These are the activations of a small neural network, seen along a few directions. Each row is one input.
In each table, some parts of the input vary, and every possible input appears once, in random order.
Descriptions start from the smaller parts, as in this example, which fits no table here: one of 3 separate values, together with either a single point or one of 11 places around a ring or (one of 4 places along a line, together with one of 8 places around a ring).
Shared parts are said once, and a part with two or three values counts as separate values.

Other details of the inputs shift rows strongly along two fixed directions, in all tables alike. That doesn't count.

A family of inputs:
r1: [  9 -20   5  -6  -2  26 -38  -5   7  15  -7  -8]
r2: [-21 -24 -26  51  18 -52  44 -51 -40  20   5 -25]
r3: [-42   2   4  39  14 -45  26 -41 -55  -5  11 -47]
r4: [ 12   0  15  -2   0  19   7  15   2 -23   3  -2]
r5: [ -4  63 -83 -80 -17 -52 -42 -68  55 -29  26  16]
r6: [-20 -14 -23  44   9 -34  -4 -62 -54  36   7 -60]
r7: [ 13  -4   1   0  11  23  23  -2  19  15 -10  18]
r8: [-6 -3 23  5 -9  7 -9 26  2  3 21 13]
r9: [ -3   4  31  -1   5  11   0  19   3 -21  -2   3]
r10: [ 13   3   8 -11   8  35 -20 -11  10  23   0 -11]
r11: [ -2   1   8  -1  -2  20  15   2  14  15 -30  14]
r12: [ 7 19  7 -8 11 13 -8 27 -7 -3 -3 -3]
r13: [-10  10  25  -2   2  18   2  20   4  -3  17   6]
r14: [-36  25 -66 -73 -28 -79 -16 -49  53 -42  -5  50]
r15: [ 11   5   5  -1   0   4 -18  35  -9   2   2   4]
r16: [-15  42 -63 -72 -29 -85 -31 -38  44 -64  24  34]
r17: [ 16   4  10 -12  -4  22   9  20  -3 -13   3  -8]
r18: [-7 15 16 -3  3 21 -2 22 -6 -2 14  7]
r19: [ 1 18  6  4  7 24 -8 26 -7 -7  5  7]
r20: [ -8   0  18  -4  -1  13  18   3   9   8 -27  26]
r21: [-11 -11 -29  50   7 -35   2 -51 -51  30   7 -64]
r22: [  8 -13   2  -6  10  23  19   4  20  12 -24   9]
r23: [ 20  -9   7  -6 -15  10  -1  26  -6  -9   8  -2]
r24: [ -4   3  13   3  -8   9 -12  27  -8   3  19  13]
r25: [  0  -8  27   4  -7  -2 -11  24   1 -16   3   9]
r26: [-16 -15  15 -11   4  12  18   8  17  -5 -34  15]
r27: [ 9 -8  4 -1 18 17 29 -2 20  8 -2 21]
r28: [  2 -12   5   5 -13  10   5   9  13  20 -25  21]
r29: [-11  -1 -22  45   8 -58  19 -27 -62   7  10 -55]
r30: [21 14 11 -6  8 15  4 26  0 -4  3 -7]
r31: [ -6 -13  15   2 -13   2   9   9   7  13 -22  32]
r32: [  6  -7   8 -13   9  37 -28 -11  10  10 -12 -15]
r33: [ -3 -11  32   1  -8   4  -8  23   0  -6  13  13]
r34: [ 17 -17  -1   7   0  12  13   4  17  20  -5  24]
r35: [  4   5   2  10  -5  10 -18  29 -10  -3  10  13]
r36: [ 30  -9 -10   5  -3  20 -17  12  13  11   8 -11]
r37: [ 26   5  -7  -1   9  31  -7   6  15   6   3 -18]
r38: [ 17 -13  12   4 -11   8  -3  22   0 -18   8   5]
r39: [-23 -27 -28  44   9 -47  33 -49 -41  24 -18 -36]
r40: [  6  -1  22  -5   4  12   5  22   5 -24  -6  -3]
Each input here is: one of 2 separate values, together with either one of 4 places along a line or one of 6 places along a line or one of 10 places around a ring.
Changing only the choice among 2 separate values turns r31 into r20. The same change can be made to r21. Which row results?
> r5
Changing only the choice among 2 separate values turns r26 into r14. The same change can be made to r12. Which row results?
> r15
Change only the place on the ring of 10 in r38. List by row number the other rows that result.
> r8, r15, r16, r23, r24, r25, r29, r33, r35
Change only the place on the line of 4 in r6. List by row number the other rows that result.
> r1, r21, r36
Change only the choice among 2 separate values in r9. List by row number the other rows that result.
> r25

A family of inputs:
r41: [ 3 -3  0 -7 -7 -1 -2  4  6  3 -3 14]
r42: [ -5 -30  30  52  15  24  22   5 -46  32 -17 -42]
r43: [10  3 -4 -9  2  8 -1 -2 12 -4 -6  1]
r44: [  3  -3  -2 -10  -3   9  -8  -2  10  -2  -6   2]
r45: [  9   5  -2  -5   0   4 -16  10   2  -1  14   0]
r46: [ 4  3 -3 -8 -4 -1  5  7  9  1 -4 10]
r47: [  0   9   9 -11  -4   0  -5  13   1 -13   4   3]
r48: [-43  19 -50  11  -1 -80   7 -75 -28  -6  10 -26]
r49: [ 5 -8 -2 -5 -7  0 -3  4  8 -2 -5 12]
r50: [ 13   1  -3  -4  -5   5 -16   9   4  -4  11  -3]
r51: [ 6 -2 -5 -5 -4  1  3  7 11 -4 -7  9]
r52: [  2   3   7  -7  -4   1  -6  12   2 -17   2   1]
r53: [ 1 -4  0 -5 -2  0 -3  5  6  1 -2 15]
r54: [ 6  6 -2 -9  7  9 -1  0  9  0 -3  3]
r55: [ -3 -38  32  60  13  17  21   6 -42  28 -19 -40]
r56: [ 0 -1  5 -8 -5  1 -6  1 11  5 -4  8]
r57: [ 5 -1  3 -9 -2  2  6  1 10 -1  3  8]
r58: [ 0  5 -2 -4 -2  3  6  7  8  0 -1 14]
r59: [ 7 -5  0 -7 -2  3  4  0 13 -6  1  6]
r60: [ -2   0  -1 -10   2   9  -8   0   8   2  -3   4]
r61: [-36  17 -54  12   5 -78  16 -62 -30  -8   6 -26]
r62: [ 4 11 -2 -7  4 10  1 -2  9  0 -1  6]
r63: [ 1  2  2 -6  0  4  6  0 11 -3  6 12]
r64: [ 3 -2  1 -8  3  3  3  2 11 -3  3  9]
r65: [  8   8  -2 -11   2   8   0  -1   9   1  -4   2]
r66: [  7   9  -2  -3  -4   6 -14   9   2  -1  16   2]
r67: [ -4  12   9  -7  -3   2  -4  12   1 -14   7   6]
r68: [-1  0  0 -4 -6  1 -1  3  6  1  1 18]
r69: [ -9 -28  31  58  17  27  23   5 -47  31 -14 -40]
r70: [ -2   7   8  -8   1   1  -6  13   1 -15   5   4]
r71: [ 11   7  -2  -8  -5   3 -15   9   2   0  13  -1]
r72: [-2 -2  3 -7  0  0 -8  1 11  2 -3 10]
Changing only one part turns r43 into r54. The same change can be made to r55. Which row results?
> r72
Describe the family of inputs behind these rows.
> one of 4 places along a line, together with either one of 2 separate values or one of 6 places around a ring
Change only the place on the line of 4 in r51. List by row number the other rows that result.
> r46, r58, r61
